These are the activations of a small neural network, seen along a few directions. Each row is one input.
In each table, some parts of the input vary, and every possible input appears once, in random order.
Descriptions start from the smaller parts, as in this example, which fits no table here: one of 3 separate values, together with either a single point or one of 9 places around a ring or (one of 5 places around a ring, together with one of 6 places along a line).
Shared parts are said once, and a part with two or three values counts as separate values.

Other details of the inputs shift rows strongly along two fixed directions, in all tables alike. That doesn't count.
These rows show it; all are for the same input, with only those details redrawn:
[-10  -9   8  -7  19 -19 -26   6   9   6  11 -15 -10]
[ -2  -7  17 -14   7   0  -2   0   2   8   0 -14  -6]
[ -6  15   1 -16  -9   7  24   3   0   1  -5   9   8]
[ -2  -6  17 -14   7   1   0   0   2   7   0 -14  -6]
[-19  23 -20  -7   0 -18   0  14  10  -6  10  21  10]
[ -6  16   0 -16  -9   7  25   3   0   0  -5  10   9]
[  3 -17  28 -15  12   3  -7  -5   1  12  -1 -27 -12]
[-20  25 -21  -7  -1 -18   2  15  10  -7  10  23  11]

Rows:
x1: [ -1  12 -28  19  -3 -16 -15   8  -2 -17   6   9  15]
x2: [ -4 -10   0  16  11 -18 -31  -7  -2   0   5 -16 -14]
x3: [ 12 -22  19   1   0  10 -11  -4 -11   7   4 -32 -21]
x4: [  9 -13  -2  19   9 -17 -35   2   0  -7   2 -17  -2]
x5: [ -3  21 -14   8 -20   5  21  -6  -8  -7 -11  18   7]
x6: [ -9  20 -30  11 -13 -14  -6  15   0  -9  16  16   1]
x7: [ -8  -4   7   9  21 -16 -30  -9  11   3   4 -11 -17]
x8: [ -2  -6  15 -15   7   0  -1   1   2   6   0 -10  -7]
x9: [ -3 -26   9  -4  17  -6  -3  -9  14  20 -12  10  11]
x10: [-16  34 -20   1  -9   7  27  -6   0 -14  -3  29  13]
x11: [ 15 -13  48 -29  -6  48  59 -31 -20   7 -37 -19   0]
x12: [-18  35 -19  -7  -8  -2  35  -5   2 -10 -12  31  22]
x13: [ -2  27 -11  -3 -13  10  20   4   4   0  -1  18   1]
x14: [  0  20  -5  -6 -10  14  21   1   2   1  -1  10  -1]
x15: [  9 -14  -2  19  11 -16 -35   1  -2  -7   4 -19  -1]
x16: [  0 -33  -1  18  15 -15 -30  -3   6  16   6   2   0]
x17: [ -8  17   2  -9  -4   2  26 -10   2  -2 -18  14  10]
x18: [ 18  -5  31 -20 -12  46  41 -12 -12   8 -17 -13 -11]
x19: [  5 -16  -4  16  13 -14 -33   3  -6 -11   7 -17  -2]
x20: [ 20 -36  -3  16   7 -12 -33  15   9  14  16  -1   7]
x21: [-15  38 -21 -14 -20   4  38  11   2  -9  -3  35  22]
x22: [  5 -17  30 -13  11   1  -8  -5   4  16  -5 -26 -15]
x23: [-16  -9   9  -1  27 -23 -24  -8   6   0   4 -14  -6]
x24: [ 12 -41  28 -16  15   2 -12  -6  12  33  -5  -9  -3]
x25: [  8  22 -30   4 -28   9  25  19  -7 -21   3  23  20]
x26: [ 24 -28  16   2   0  11 -12   6 -10  -3   4 -32 -12]
x27: [  5  14 -31  15 -13 -14 -11  22   4 -15  12  11  11]
x28: [  6 -16  -3  17  13 -14 -34   1  -6 -10   7 -20  -1]
x29: [  5 -18  -3  14  15 -14 -32   4  -6 -12   8 -17  -4]
x30: [-13  24  -7  -7  -4  -2  27  -7   2  -5 -15  20  14]
x31: [  3  13 -32  13 -12 -11  -8  22   0 -18  15  11  13]
x32: [ -6  18 -15   8 -15   5  20  -8 -11  -9  -6  13   7]
x33: [ 11 -24  12  -4   8   7  -9  -2  13  26   2   6  -3]
x34: [ 18 -32   4  17   3   6  -7  -1   0  12  -5   2  18]
x35: [  6  12  -7   2 -22   9  16   4  -5  -1  -3   8  -3]
x36: [-18  19 -17  -9   2 -18  -1  16  10  -8  10  22   6]
x37: [ 16 -13  29  -7 -14  39  36 -25 -26   2 -23 -20  -6]
x38: [  0  15 -17   0 -22  10  21  10 -10 -11   4  16   1]
x39: [  6  12  -8   2 -22  11  18   4  -8  -2  -2   6  -2]
x40: [  3  -2  12  -5   5   9  -3  -2   1   7   4 -13 -14]
x41: [ -1  -6  -1   2   0  15  18 -10  11  14 -11  27  16]
x42: [ -4  -6  15  -1  14   5  -5 -15  -1  -1  -1 -12 -12]
x43: [-10  -4   5   9  23 -14 -28 -11   8   1   8 -14 -15]
x44: [ -9  -3   6  10  22 -15 -29 -10  10   2   5 -12 -16]
x45: [ 37 -34  35 -13 -26  54  49 -17 -17  30 -24  -5   3]
x46: [ 15 -11  46 -27  -7  47  58 -32 -19   8 -37 -20   2]
x47: [-11  -8   6   5  25 -13 -27  -8   5  -4  10 -10 -16]
x48: [  0 -13  -2   8   5 -13 -29   8  -3  -2  17 -15 -19]
x49: [  2  -4  12  -6   6   8  -5  -1   1   5   5 -11 -16]
x50: [ 18   7 -11   5 -23  10  12  12  -4  -9  -3   3  10]
x51: [  1  -9   8   7   2   5  -3 -13 -13  -2  -3 -16  -8]
x52: [ -9  -7   8  -6  18 -20 -27   5  11   8  10 -14 -11]
x53: [-11  29 -24   4  -5 -12  -4  13  13  -4  10  25  -1]
x54: [-16  25 -19  -5  -4 -21  -1  15  14  -2   5  25   7]
x55: [  4  15 -32  14 -14 -12  -9  22   2 -17  14  11  13]
x56: [-16  14 -25  12  -2 -15  -6   4  -6 -17   9  18   2]
Q: What do these inputs look like to the network?
A: one of 2 separate values, together with one of 4 places along a line, together with either a single point or one of 6 places along a line
Q: The inputs of x32 and x1 match in every part but the place on the line of 4. If x3 is changed in the same way as x32 into x1, which row does it become?
A: x31
Q: The inputs of x22 and x13 match in every part but the place on the line of 4. If x52 is changed in the same way as x22 into x13, which row does it become?
A: x14
Q: Change only the place on the line of 4 in x53. List by row number the other rows that result.
A: x35, x50, x54
Q: List by row number the other rows that have the place on the line of 4 and the choice among 2 separate values in common with x42.
A: x7, x10, x41, x43, x44, x47
